A small network was trained on made-up records. Each row is its average activation on records with the value named, seen along a few directions.
Values that are neighbours, or in one group, have similar rows; names and order tell nothing.
In the rows, 500 means zero.
Random noise pushes rows far along 16 fixed directions. That doesn't count. These rows show it; they differ only by the noise:
[627 400 496 673 336 479 289 336 376 356 456 445 275 672 491 204 436 700
 538 483 495 359 180 270 157 424 402 666 464 517]
[564 482 457 468 766 591 558 598 382 616 566 473 625 667 549 636 572 705
 463 679 626 400 217 518 552 746 528 669 577 606]
[551 361 616 434 636 567 225 474 383 474 629 595 286 528 521 411 479 735
 486 649 649 376 372 480 398 652 472 407 637 523]
[306 395 500 589 322 315 454 497 597 567 627 595 618 359 401 512 535 602
 403 456 468 475 397 344 719 455 493 605 517 709]
[331 442 622 519 573 320 742 607 684 715 591 438 495 476 465 659 670 493
 399 554 521 545 387 521 572 471 475 483 297 636]
[483 556 629 567 572 549 513 600 597 545 421 511 357 479 570 512 384 399
 477 641 534 444 348 624 475 431 452 406 327 427]
[694 293 584 558 407 538 449 533 550 232 383 488 393 809 501 527 457 626
 747 456 403 415 494 561 248 341 626 281 455 522]
[516 561 424 473 432 366 728 558 498 524 306 563 545 651 390 575 395 432
 453 560 551 422 752 455 385 449 558 404 439 505]
[421 533 402 480 620 500 605 375 411 574 485 556 484 639 487 458 594 579
 407 593 759 552 519 408 413 619 481 463 447 506]
[512 517 614 482 449 419 620 606 665 772 619 466 496 494 399 675 346 439
 452 708 449 550 347 655 459 629 459 654 428 492]
[317 473 444 481 372 403 301 577 373 618 737 512 343 362 325 626 448 662
 736 390 711 582 608 430 782 564 372 287 562 459]
[506 428 506 755 568 762 390 383 536 370 521 554 586 552 780 456 601 583
 542 586 383 487  47 539 432 418 459 639 436 573]
[504 477 496 521 589 529 530 676 653 386 630 464 690 336 449 590 573 564
 561 416 443 439 447 530 553 482 543 437 461 455]
[384 397 449 397 556 456 465 463 521 199 499 501 693 427 464 208 753 649
 403 262 614 399 450 223 729 397 653 531 549 640]
[429 520 361 541 558 621 494 355 407 427 443 436 458 606 708 473 743 525
 610 401 554 636 457 372 559 470 458 465 608 513]
[635 360 557 540 381 499 256 437 562 428 545 343 395 533 477 594 565 685
 520 271 276 465 644 432 372 544 546 387 607 550]
[524 465 389 416 499 741 411 378 340 447 429 479 474 724 730 559 604 612
 575 462 511 474 649 444 614 539 556 426 720 565]
[507 412 500 504 581 385 428 340 523 315 516 658 818 388 366 402 629 559
 343 439 418 605 472 415 423 593 635 652 607 658]


M, 20 values:
m6: [486 230 676 559 333 306 527 481 653 423 535 553 266 725 388 461 501 547
 729 481 532 622 415 613 362 334 564 264 344 562]
m1: [509 594 515 439 669 415 454 564 410 424 520 410 518 359 283 575 528 437
 704 337 599 737 572 595 549 575 490 355 423 356]
m2: [414 630 504 482 380 484 541 633 432 558 400 584 481 459 338 535 171 392
 542 560 685 417 628 608 682 406 479 383 246 421]
m20: [518 458 320 624 426 506 640 519 519 663 746 589 600 593 490 671 500 693
 550 663 563 464 447 467 331 624 398 569 509 469]
m14: [500 497 568 423 665 495 529 573 539 446 490 488 384 560 528 382 530 488
 581 564 723 578 279 565 623 529 536 454 468 421]
m11: [410 575 512 516 683 574 732 644 703 440 534 569 651 323 565 387 542 398
 338 651 600 357 378 510 479 370 497 487 290 393]
m5: [473 406 494 480 285 493 628 491 544 660 570 378 199 674 695 408 588 559
 469 554 456 310 491 365 384 368 395 549 541 559]
m18: [414 573 571 456 577 505 410 475 585 752 456 578 332 412 484 468 361 433
 135 649 677 434 640 538 602 693 499 387 523 484]
m12: [566 530 396 594 594 766 584 317 489 583 438 458 648 725 686 602 616 598
 288 478 458 428 654 572 401 590 575 483 344 541]
m4: [685 458 728 277 718 370 491 672 536 461 527 461 386 344 511 415 508 310
 544 654 312 500 373 611 323 531 480 631 796 454]
m13: [534 571 312 698 559 631 281 464 334 480 611 589 564 367 464 577 410 717
 470 492 596 391 565 426 374 637 385 401 506 401]
m9: [438 429 672 392 312 282 501 505 576 449 618 524 218 435 346 145 385 404
 628 578 659 605 221 474 466 373 422 609 409 393]
m15: [461 491 329 708 459 677 542 238 589 467 510 656 646 612 629 546 561 570
 379 519 546 602 615 522 366 547 549 395 366 491]
m16: [517 491 514 621 482 504 694 459 539 788 453 418 480 731 602 671 547 537
 298 576 432 416 499 558 429 525 500 575 299 645]
m3: [523 436 554 512 320 562 332 408 318 428 446 582 451 661 488 557 338 497
 762 454 446 636 522 661 659 438 547 489 466 548]
m19: [425 486 578 423 520 416 429 434 593 521 492 530 649 375 318 485 492 429
 330 371 505 634 645 582 665 603 644 476 464 572]
m10: [478 403 493 491 432 402 550 546 407 692 738 587 381 528 396 554 422 588
 633 708 577 456 408 510 322 560 344 551 566 495]
m8: [434 540 562 560 627 394 520 658 406 551 354 493 431 413 513 539 512 400
 471 479 507 401 518 507 640 364 459 386 412 573]
m17: [540 590 374 405 442 267 528 537 158 540 471 506 652 452 334 444 445 437
 589 442 466 569 483 394 631 565 463 879 738 593]
m7: [464 624 501 598 677 509 559 715 598 600 427 395 323 341 709 630 577 377
 507 552 456 434 426 471 550 432 362 362 561 401]
Each value of M is a pair of two hidden parts, and every pair occurs once (5 first parts, 4 second parts).
Changing only the second part turns m7 into m14. m11 has the same second part as m7; what does that change turn m11 into?
Answer: m20
Changing only the second part turns m1 into m6. m2 has the same second part as m1; what does that change turn m2 into?
Answer: m5
Changing only the second part turns m16 into m8. m17 has the same second part as m16; what does that change turn m17 into?
Answer: m18

P, 30 values:
p6: [598 570 483 423 573 400 818 461 747 561 269 467 673 754 515 587 517 253
 463 564 426 783 431 706 550 636 713 640 541 497]
p11: [716 535 442 429 413 430 547 373 709 381 222 339 626 742 301 329 402 415
 308 322 498 608 536 469 386 690 779 644 552 506]
p7: [539 619 319 598 493 524 310 483 518 301 321 258 654 351 440 449 569 458
 492  21 424 486 642 273 693 454 566 418 571 448]
p9: [581 487 366 387 663 595 661 634 268 322 490 400 724 610 592 439 705 586
 623 516 530 388 298 352 568 448 534 772 679 612]
p17: [399 734 204 584 665 816 456 377 517 325 447 552 908 349 586 452 570 507
 265 300 603 479 636 456 728 652 618 468 473 424]
p23: [649 381 757 385 493 529 160 425 276 303 467 510 291 435 562 409 467 532
 611 499 258 494 461 586 339 460 495 505 657 577]
p26: [419 583 681 575 308 320 416 317 244 643 385 538 300 395 329 375 276 292
 488 478 500 695 546 585 446 319 298 621 141 450]
p14: [429 312 566 567 412 497 504 608 571 568 560 689 447 692 384 751 293 529
 737 696 667 607 515 768 599 492 571 185 422 544]
p21: [503 324 625 428 840 305 314 563 441 227 699 516 558 160 531 356 936 630
 475 327 442 508 348 313 517 462 499 524 739 692]
p8: [463 743 378 647 581 535 503 362 329 711 315 528 341 512 591 379 390 351
 352 672 618 507 379 420 265 597 277 598 495 393]
p27: [499 453 787 530 692 407 358 620 568 573 356 401 348 377 581 677 552 494
 394 466 277 415 329 581 611 502 512 447 475 673]
p29: [299 650 441 660 671 440 592 334 229 891 484 473 399 500 513 574 641 524
 254 555 685 536 618 404 434 558 295 479 261 575]
p30: [432 445 534 319 601 387 675 629 833 282 626 588 679 314 363 329 606 421
 543 588 620 589 356 437 482 478 587 502 590 394]
p22: [692 435 662 250 445 369 628 321 415 526 437 304 515 602 412 391 632 341
 369 388 241 653 628 519 306 510 588 864 564 633]
p5: [484 428 741 179 727 182 686 648 294 641 546 618 371 460 367 446 546 488
 406 807 556 378 526 469 327 566 489 633 592 620]
p15: [636 472 548 388 414 606 344 375 403 666 505 696 502 627 494 508 238 516
 311 730 443 417 649 665 457 716 594 612 680 556]
p12: [423 540 555 398 474 502 697 467 573 648 642 452 322 657 431 337 414 435
 566 703 730 556 336 593 336 542 416 563 270 313]
p19: [685 397 673 317 541 571 453 389 488 405 678 334 516 496 423 426 552 616
 422 465 326 508 540 537 158 586 531 657 439 487]
p1: [418 571 208 802 605 352 482 688 410 710 460 558 397 476 592 828 591 637
 620 514 562 399 531 316 600 605 322 269 817 554]
p20: [663 452 618 780 670 415 287 572 424 498 586 602 640 398 272 705 323 604
 607 602 403 584 234 712 282 628 425 530 334 493]
p3: [493 374 657 388 549 652 327 557 422 521 683 228 141 507 582 423 603 724
 588 432 585 271 454 420 474 389 366 329 381 461]
p28: [536 624 493 594 364 180 760 766 548 340 342 331 469 334 398 377 505 374
 529 295 366 264 489 286 316 148 415 551 224 398]
p18: [412 517 440 506 552 345 543 268 341 431 329 503 305 620 457 350 657 530
 447 384 775 686 664 304 453 482 485 335 375 522]
p25: [515 493 440 580 524 251 778 667 769 377 388 414 657 492 340 437 657 493
 404 391 408 382 421 317 276 441 572 528 442 538]
p2: [463 511 463 507 240 721 497 296 424 601 307 498 238 947 755 734 406 397
 821 542 481 771 759 651 662 374 495 258 544 494]
p10: [497 424 647 456 582 219 488 676 534 506 581 568 685 353 219 441 486 720
 234 490 559 249 392 435 579 586 637 625 317 658]
p24: [699 591 429 296 624 617 460 580 296 630 588 556 605 516 445 653 326 436
 630 650 510 608 597 698 548 781 500 644 838 353]
p4: [550 472 508 477 400 706 523 353 509 583 531 447 333 690 749 560 581 495
 521 525 383 531 555 593 382 505 470 512 507 516]
p16: [544 509 591 228 556 283 572 502 383 421 234 487 459 624 262 302 406 363
 399 374 683 574 702 552 575 514 698 475 432 530]
p13: [465 710 478 468 591 510 723 493 497 629 465 448 393 326 756 509 657 241
 369 627 380 531 644 440 345 395 327 558 506 358]
The values of P form a network in which each value has 4 neighbours.
Fewest steps between p11 and p30?
Answer: 4
Each value of P is a pair of two hidden parts, and every pair occurs once (6 first parts, 5 second parts).
Changing only the second part turns p12 into p25. p20 has the same second part as p12; what does that change turn p20 into?
Answer: p3
Changing only the second part turns p29 into p7. p5 has the same second part as p29; what does that change turn p5 into?
Answer: p27
Changing only the second part turns p13 into p2. p15 has the same second part as p13; what does that change turn p15 into?
Answer: p1
Changing only the second part turns p11 into p16. p19 has the same second part as p11; what does that change turn p19 into?
Answer: p18
Changing only the second part turns p4 into p17. p28 has the same second part as p4; what does that change turn p28 into?
Answer: p23
